Each row below holds a small network's activations on one input, seen along a few directions.
In each table, some parts of the input vary, and every possible input appears once, in random order.
A made-up example of a description, with smaller parts first: ring(5) and (point or (values(2) and line(4)) or line(9)).
Shared parts are said once, and a part with two or three values counts as separate values.
In the rows, zero is written as 128.

Other details of the inputs vary at random and push rows far along two fixed directions, the same in every table; ignore that.

Table:
R1: [150 132 164 148 132 111  68 130 128 140 115 163 132]
R2: [ 65  84 102  99 123 138 161 110 173 117 146  83 121]
R3: [ 83  99 130 133 137 145 148 108 160 118 124 108 126]
R4: [150  80 133 158 140  86 103 168 120 123 109 179 130]
R5: [142 122 144 155 131 107  91 132 140 133 104 148 142]
R6: [144 123 148 148 119 128  82 129 142 143 104 150 135]
R7: [197 229 161 143 144 121 127 163  65 147 142 158 135]
R8: [141 183 121 116 132 150 165 135  92 128 162 123 118]
R9: [ 88  92 121 136 123 153 143 110 171 129 112 107 127]
R10: [177 199 119 108 125 146 170 141  70 138 133 104 124]
R11: [148 195 127  92 128 146 186 144  87 144 149  87 122]
R12: [145 104 136 135 124 117  79 106 119 125  99 138 128]
R13: [157 122 144 157 136  99  65 122 115 117 120 182 138]
R14: [107 117 147 129 126 147 115 119 149 136 123 126 123]
R15: [ 80  90 112 132 129 135 148 110 168 113 131 118 130]
R16: [165 125 149 169 131 105  70 128 125 130  96 169 143]
R17: [138 108 140 121 118 122  84 112 125 132 104 128 127]
R18: [144 116 131 131 120 115  74 121 126 126 126 151 129]
R19: [160 166 152 154 130 138 109 136 110 143 119 156 130]
R20: [ 93  91  97 114 127 116 147 116 157 109 132  97 130]
R21: [ 85  60 112 120 131 129 175 158 159 127 130 119 115]
R22: [176 148 145 135 133  95  83 130  92 130 109 146 136]
R23: [166 157 147 131 129 127 101 122  88 133 118 143 123]
R24: [ 64  86  98 116 126 136 175 116 182 117 135  90 133]
R25: [138 187 124 123 134 134 175 151 108 135 157 125 133]
R26: [ 90  66 112 121 125 145 172 156 152 129 128 122 112]
R27: [118 103 134 128 122 123  85 113 140 123 131 144 123]
R28: [101 100 107 134 127 130 145 117 157 116 127 120 136]
R29: [155 124 144 149 136  86  59 125 114 118 125 173 135]
R30: [137 121 152 153 133 131  83 117 130 131 111 156 128]
R31: [138 130 128 133 116 129 105 132 136 137 126 145 134]
R32: [ 90  76 104 111 125 130 150  98 154 109 106  81 126]
R33: [139 188 129 116 127 141 169 152 112 144 160 125 129]
R34: [192 219 151 136 129 131 138 166  84 159 137 144 136]
R35: [161 111 138 127 115 109  65 117 118 132  94 139 131]
R36: [131 112 129 136 121 110  95 130 149 133 122 147 138]
R37: [110 152 122 113 120 157 165 135 136 138 150 115 124]
R38: [103  98 101 127 141 142 214 164 125 118 140 116 117]
R39: [ 99  89 138 113 125 122 109 105 150 126 114 109 122]
R40: [131 108 123 135 132  98  94 121 132 115 127 141 135]
R41: [119 139 127 126 137 121 137 131 128 123 145 132 131]
R42: [141  71 126 156 133 115 110 155 123 124 109 175 120]
R43: [ 91  87 122 131 128 138 116 104 157 116 129 133 124]
R44: [189 144 145 129 122  93  69 133  95 137 102 148 135]
R45: [107 123 104 116 126 146 155 116 132 118 145 107 121]
R46: [ 67  87 119 103 131 136 163 101 160 116 124  76 120]
R47: [124 176  87  99 131 152 225 139 104 118 165  78 124]
R48: [201 230 150 128 129 135 120 162  59 150 158 167 130]
R49: [153 195 110 115 136 139 185 144  82 123 164 113 128]
R50: [129 116 151 156 133 110  88 126 147 132 107 152 137]
R51: [123 199 134 110 125 179 203 149 116 153 154  96 120]
R52: [139 115 133 145 135 105  86 115 120 111 128 158 130]
R53: [ 80  98 137 127 125 142 139 118 179 136 122 107 126]
R54: [144 194 127 106 137 151 194 134  79 130 148  95 121]
R55: [106 113 131 121 128 125 119 122 149 127 140 131 127]
R56: [126 101 120 146 121 125  98 117 147 124 116 149 135]
R57: [150 113 123 129 121  96  80 127 129 124 123 145 134]
R58: [ 84  78 112 113 128 135 149  96 153 111 112  85 125]
R59: [110 116 137 148 133 135 130 119 150 126 116 129 132]
R60: [110 185 107 108 127 177 223 140 117 135 168  95 120]
R61: [143 117 152 126 121 121  74 113 118 133 107 141 124]
R62: [131 129 136 124 128 113 101 126 126 127 141 142 125]
R63: [152 199 105  94 120 155 192 151  90 137 165  96 122]
R64: [112  98 114 112 126 114 134 112 141 118 108  93 130]
R65: [ 94  83  95 118 120 135 139 105 157 110 128 103 123]
Description of these inputs: ring(5) and (point or (values(2) and line(6))).
- The inputs of R23 and R61 match in every part but the ring(5) part. If R12 is changed in the same way as R23 into R61, which row does it become? => R17
- The inputs of R22 and R58 match in every part but the ring(5) part. If R64 is changed in the same way as R22 into R58, which row does it become? => R32
- Which other rows does R35 become when the values(2) part takes its other values? List them by row number. => R63
- A walk changes only the ring(5) part. It starts at R16 and steps to R5. List the rest of the walk in order. => R34, R6, R9
- List by row number the other rows that have the ring(5) part in common with R39. => R1, R2, R11, R21, R33, R34, R36, R44, R53, R55, R57, R62
- Which other rows does R47 become when the line(6) part takes its other values? List them by row number. => R13, R15, R28, R49, R52
